Each row below holds a small network's activations on one input, seen along a few directions.
In each table, some parts of the input vary, and every possible input appears once, in random order.
A made-up example of a description, with smaller parts first: one of 5 places around a ring, together with either a single point or one of 9 places along a line or (one of 2 separate values, together with one of 6 places along a line).
Shared parts are said once, and a part with two or three values counts as separate values.
In the rows, zero is written as 100.

Other details of the inputs shift rows strongly along three fixed directions, in all tables alike. That doesn't count.
To show where, the next rows are all for the same input, with only those details redrawn:
[142, 103,  92,  98,  97, 136, 116, 104,  82, 105,  78, 116, 108,  80, 143]
[ 94, 100,  52,  86,  98,  68, 125,  63,  50,  35, 105, 139, 105,  90, 181]
[ 96,  26,  86, 164, 123, 124, 122, 112,  61,  68, 114, 108,  86, 107,  76]
[102,  95, 101,  91,  81,  99,  89, 106,  94, 104, 107,  99, 103,  91, 101]
[ 63,  74, 108,  96,  77,  72,  69, 110,  97,  97, 135,  82,  96, 102,  58]
[ 91, 113,  58,  72,  86,  60, 110,  66,  61,  44, 109, 129, 109,  90, 172]
[ 74,  79,  89,  96,  84,  72,  90,  93,  81,  73, 124, 101,  99, 101,  99]
[149, 119,  92,  84,  93, 131, 114, 102,  85, 111,  76, 120, 112,  76, 156]

Rows:
r1: [ 43, 122, 100,  71,  79,  47,  74,  98, 115,  98, 139,  90, 100,  97,  67]
r2: [ 76,  84, 136, 101, 116,  91,  78, 104, 123, 114, 108,  63,  94, 131,  35]
r3: [135, 109, 112,  86,  83, 130,  92, 119, 102, 132,  87, 100, 108,  80, 108]
r4: [106, 129, 124,  94, 115, 111,  90, 110, 136, 133,  85,  82,  97, 109,  70]
r5: [130, 162, 108,  90,  89, 104,  97, 104, 159, 142,  65, 101,  99,  95, 114]
r6: [132, 149, 113, 111, 102, 108,  97, 106, 156, 142,  60,  92,  97, 107,  95]
r7: [ 79,  98,  91, 132,  82,  93, 105, 125, 126, 108, 123, 107,  89,  85,  71]
r8: [135, 156, 146,  57,  91, 109,  74,  98, 143, 158,  64,  73, 118, 105,  93]
r9: [157,  60, 103, 156, 150, 161, 122,  98,  88, 102,  50,  97,  95, 128, 103]
r10: [ 98, 107,  79,  84,  93,  77,  96,  70,  78,  71,  96, 114, 105, 101, 144]
r11: [ 84,  23,  92, 160, 144, 133, 133, 112,  60,  71, 119, 101,  86, 117,  66]
r12: [ 84,  77, 121, 103, 101,  82,  61,  94, 116, 108, 100,  73,  93, 124,  54]
r13: [ 58, 113,  55,  81,  97,  54, 122,  80,  75,  46, 135, 134,  99,  80, 144]
r14: [128, 106, 109,  98, 123, 129, 117,  95,  94, 108,  74, 103, 106, 109, 117]
r15: [132, 115,  90, 133, 104, 138, 122, 120, 123, 126,  77, 114,  94,  86, 107]
r16: [ 47, 132, 117,  37,  56,  48,  65, 104, 115, 109, 147,  80, 111,  85,  84]
r17: [ 55,  68, 107, 126, 125,  86,  97, 109, 109,  91, 124,  85,  81, 122,  34]
r18: [ 78, 105, 103,  78,  89,  80,  88,  89,  91,  93, 115,  91, 107, 101, 100]
r19: [106,  55, 106, 136, 111, 140, 129, 125,  81, 104, 117, 101,  94,  96,  76]
r20: [129, 123, 106,  80, 111, 113, 110,  83,  96, 109,  69, 105, 110, 104, 132]
Changing only one part turns r7 into r5. The same change can be made to r3. Which row results?
> r12
What is each input in this table made of?
> one of 4 places along a line, together with one of 5 places along a line
Change only the place on the line of 4 in r16. List by row number the other rows that result.
> r2, r11, r14
Change only the place on the line of 5 in r1. List by row number the other rows that result.
> r10, r11, r15, r18
